Look-ups in named tables: a row name and a column name give one cell, copied from the table.

Table pof
,nivagog,zal,silan,pevi,vak
gelo,172,118,110,141,90
fasef,208,159,77,170,108
pog,67,88,79,79,133
das,106,190,118,140,120
fene,73,151,122,111,120
suru,133,152,42,129,148
gemekiz,132,108,149,124,78
vilogo,54,77,177,79,79
kitum,165,136,127,147,87

What is the pevi of gelo in pof? 141
What is the pevi of pog in pof? 79
What is the pevi of fasef in pof? 170
What is the zal of suru in pof? 152
What is the vak of kitum in pof? 87
What is the pevi of das in pof? 140
What is the nivagog of gemekiz in pof? 132
What is the vak of gemekiz in pof? 78
What is the zal of fene in pof? 151
What is the silan of suru in pof? 42
What is the silan of das in pof? 118
What is the vak of gelo in pof? 90
Which row has the largest silan? vilogo

fub.tsv
	zunut	fum
vofa	-62	61
vovopi	48	-69
tos	-82	44
bozi	19	-1

zunut of vovopi = 48
fum of vovopi = -69
fum of bozi = -1
zunut of tos = -82
fum of tos = 44
fum of vofa = 61
zunut of vofa = -62
zunut of bozi = 19
Which row has the largest fum? vofa

tibisaz =
	sef	seva
lazi	101	141
lugol	99	50
vogumi	103	213
solum	102	198
bulika	100	102
razopur	99	52

What is the sef of razopur in tibisaz? 99
What is the seva of vogumi in tibisaz? 213
What is the seva of lazi in tibisaz? 141
What is the seva of solum in tibisaz? 198
What is the sef of lugol in tibisaz? 99
What is the sef of solum in tibisaz? 102
What is the sef of vogumi in tibisaz? 103
What is the sef of bulika in tibisaz? 100
What is the sef of lazi in tibisaz? 101
What is the seva of bulika in tibisaz? 102
What is the seva of razopur in tibisaz? 52
What is the seva of lugol in tibisaz? 50
Row with the largest sef: vogumi

Table lolet
	fiz	bulir	duf
roganot	74	90	175
lofamil	75	95	165
bivore	56	48	212
tir	138	132	115
namir	56	49	206
suke	116	92	153
lefarop	202	202	77

fiz of namir = 56
fiz of lefarop = 202
fiz of tir = 138
bulir of tir = 132
duf of namir = 206
duf of tir = 115
duf of roganot = 175
duf of suke = 153
duf of lofamil = 165
fiz of suke = 116

ruz
|  | tizotik | tuf | gup | ros |
|---|---|---|---|---|
| buruzo | 5 | 79 | 73 | 46 |
| funif | 32 | 51 | 84 | 84 |
| zonil | 47 | 56 | 38 | 71 |
| vobedov | 41 | 49 | 84 | 87 |
| lagim | 76 | 38 | 46 | 37 |
| gakenom | 29 | 82 | 50 | 40 |
| zem | 71 | 32 | 27 | 49 |
| zera | 80 | 57 | 54 | 54 |

zera, tizotik -> 80
zonil, tizotik -> 47
gakenom, tuf -> 82
zera, tuf -> 57
zonil, ros -> 71
zonil, gup -> 38
vobedov, tuf -> 49
lagim, tuf -> 38
buruzo, gup -> 73
lagim, gup -> 46
zera, ros -> 54
buruzo, ros -> 46
vobedov, ros -> 87
gakenom, tizotik -> 29
zem, ros -> 49
funif, gup -> 84
zem, tizotik -> 71
zem, tuf -> 32
zera, gup -> 54

Table lod
|  | zos | lufe | beremem | med | bodo | fube | vam | nemimit | midugok | dad |
|---|---|---|---|---|---|---|---|---|---|---|
| fopaz | 122 | 172 | 40 | 140 | 110 | 56 | 89 | 119 | 129 | 157 |
| tiri | 188 | 102 | 176 | 154 | 147 | 203 | 116 | 137 | 152 | 155 |
| zala | 220 | 77 | 150 | 143 | 191 | 127 | 126 | 107 | 77 | 152 |
| giz | 204 | 93 | 117 | 139 | 144 | 109 | 161 | 169 | 67 | 101 |
| nodefo | 107 | 176 | 93 | 148 | 101 | 101 | 108 | 216 | 142 | 123 |
| tid | 155 | 163 | 107 | 139 | 83 | 150 | 77 | 73 | 161 | 167 |
| did | 150 | 151 | 166 | 184 | 124 | 180 | 134 | 89 | 231 | 163 |
| fop | 140 | 161 | 131 | 177 | 116 | 128 | 102 | 67 | 195 | 179 |
| vabenad | 109 | 120 | 166 | 115 | 208 | 129 | 117 | 82 | 156 | 180 |
| satod | 123 | 121 | 124 | 140 | 145 | 122 | 142 | 28 | 140 | 147 |
| pufi | 187 | 144 | 114 | 179 | 121 | 121 | 120 | 61 | 169 | 165 |
| zusev | 121 | 219 | 127 | 126 | 105 | 118 | 171 | 179 | 208 | 122 |
| nok | 144 | 140 | 98 | 128 | 82 | 122 | 60 | 88 | 85 | 144 |
| gidimaf | 163 | 62 | 166 | 131 | 153 | 173 | 102 | 101 | 65 | 137 |

lufe of zusev is 219
zos of nodefo is 107
bodo of tid is 83
fube of tiri is 203
fube of gidimaf is 173
bodo of did is 124
midugok of zusev is 208
dad of tiri is 155
midugok of pufi is 169
fube of fop is 128
vam of vabenad is 117
vam of zala is 126
Which row has the largest dad? vabenad

